A small network was shown many inputs. Here are its activations along a few directions, one row for each input.
In each table, some parts of the input vary, and every possible input appears once, in random order.
A made-up example of a description, with smaller parts first: one of 8 places around a ring, together with either a single point or (one of 2 separate values, together with one of 4 places along a line) or one of 11 places along a line.
Shared parts are said once, and a part with two or three values counts as separate values.
In the rows, 128 means zero.

Other details of the inputs vary at random and push rows far along two fixed directions, the same in every table; ignore that.

Table:
x1: [148  97  87 123 134 152 107 100  83 188 132  84]
x2: [164  72  87 143  86 145 114 150  92 169 145 152]
x3: [ 97  61 120 140 163 156 110 135 156 164 114 111]
x4: [151 169 196  80 176 108 137 182 135  54  86  30]
x5: [ 92 184 120  91 162  80  81  51 156 227 191 202]
x6: [126  69  83 150  87 153 104 137  87 150 137 131]
x7: [169  91 151 178 116 153 213 165  98  71 118  80]
x8: [123 202 168  92 103  55 115 143 146 124 175 219]
x9: [153 207 163 103 168 110 186 147 105  43 117  34]
x10: [159 214 116  90 106  90  98 142 179 110 126 216]
x11: [100  99  88 163 154 160 158 100 125 154 146 115]
x12: [130 180 158 131 119 111 182 185 109   6 123  80]
x13: [118  83  81 131 109 158 108 119  85 166 130 107]
x14: [ 92  75 158 173  99 133 140  89 112 155 143 157]
x15: [120 217 109  93 108  96  83 128 177  94 124 203]
x16: [145  44 130 156 138 145 121 168 158 161 123 149]
x17: [ 82  94 152 149 123 134 139  70 115 174 141 141]
x18: [141 112 157 149 112 175 170 104 112  73  49  59]
x19: [ 99 174 126  82 147  79  66 193 189 101 148 183]
x20: [151 117 110 142 150 167 126  53 141 176  92 109]
Each input here is: one of 4 places along a line, together with one of 5 separate values.
Q: The inputs of x11 and x12 match in every part but the place on the line of 4. If x18 is changed in the same way as x11 into x12, which row does it become?
A: x15
Q: Change only the place on the line of 4 in x4. List by row number the other rows that result.
A: x3, x16, x19
Q: Change only the choice among 5 separate values in x8. List by row number the other rows that result.
A: x2, x7, x10, x16

Table:
x21: [125 197  87  85 122  96  86 187 167  88 143 184]
x22: [124 108 169 145 120 127 176 170  91  65 126  70]
x23: [157 113 137 144  98 151 158 175 107  52  86  84]
x24: [ 96 108  47 126 175 150  80  93 156 220 159 151]
x25: [137  54  69 178 104 176 122 106 126 180 127 160]
x26: [168 124 144 145  81 147 165 153  91  58  88  89]
x27: [116 152 161 130 146 123 149 127 157  87 107 119]
x28: [166  44  81 172 124 170 121 130 140 193 125 157]
x29: [ 84  74  85 131 141 136  63 114 166 212 151 191]
x30: [105   9 118 197 135 176 163 128 103 161 140  97]
x31: [131  29 146 178  92 174 142  75  85 179 101 106]
x32: [103 172 136  80 126  89  76 155 154 118 137 164]
x33: [101 115  97 154 144 139 112  51 171 215 153 204]
x34: [107 224 140  89 148  81 109 121 182 106 143 184]
x35: [133 169 122 101 146 127 129 123 110 106 118  78]
x36: [173 127 155 113 156 140 157 151 105  95  93  30]
x37: [125 217 102  73 146  97  98 111 127 131 148 133]
x38: [111 146 157 130 154 124 146 138 165  84 106 116]
x39: [129 115 173 145 112 125 180 158  82  69 127  73]
x40: [127 247 103  57 140  81  92 106 126 129 156 149]
x41: [134 121 176 145 103 123 185 147  73  73 128  76]
x42: [138 167 149  74 139  82  78 168 160 134 137 164]
x43: [121 136 163 108 110 113 113 145 120 100 110 116]
x44: [147 131 159 119 139 101 148 177 120 107 151 116]
x45: [149  66  76 178  87 171 130  83 109 187 129 167]
x46: [113 229  95  60 163  88  82 141 150 119 152 137]
x47: [143 143 194 147 114 137 191  99 111  72  86  84]
x48: [ 99 132  82 134 119 105 104  82 125 220 206 220]
x49: [127 143 166 107 102 111 117 134 112 104 111 120]
x50: [149  28 150 193 156 180 169  92 147 175  98 102]
Q: What is each input in this table made of?
A: one of 5 separate values, together with either a single point or one of 5 places along a line
Q: Change only the place on the line of 5 in x35. List by row number the other rows that result.
A: x24, x37, x40, x46
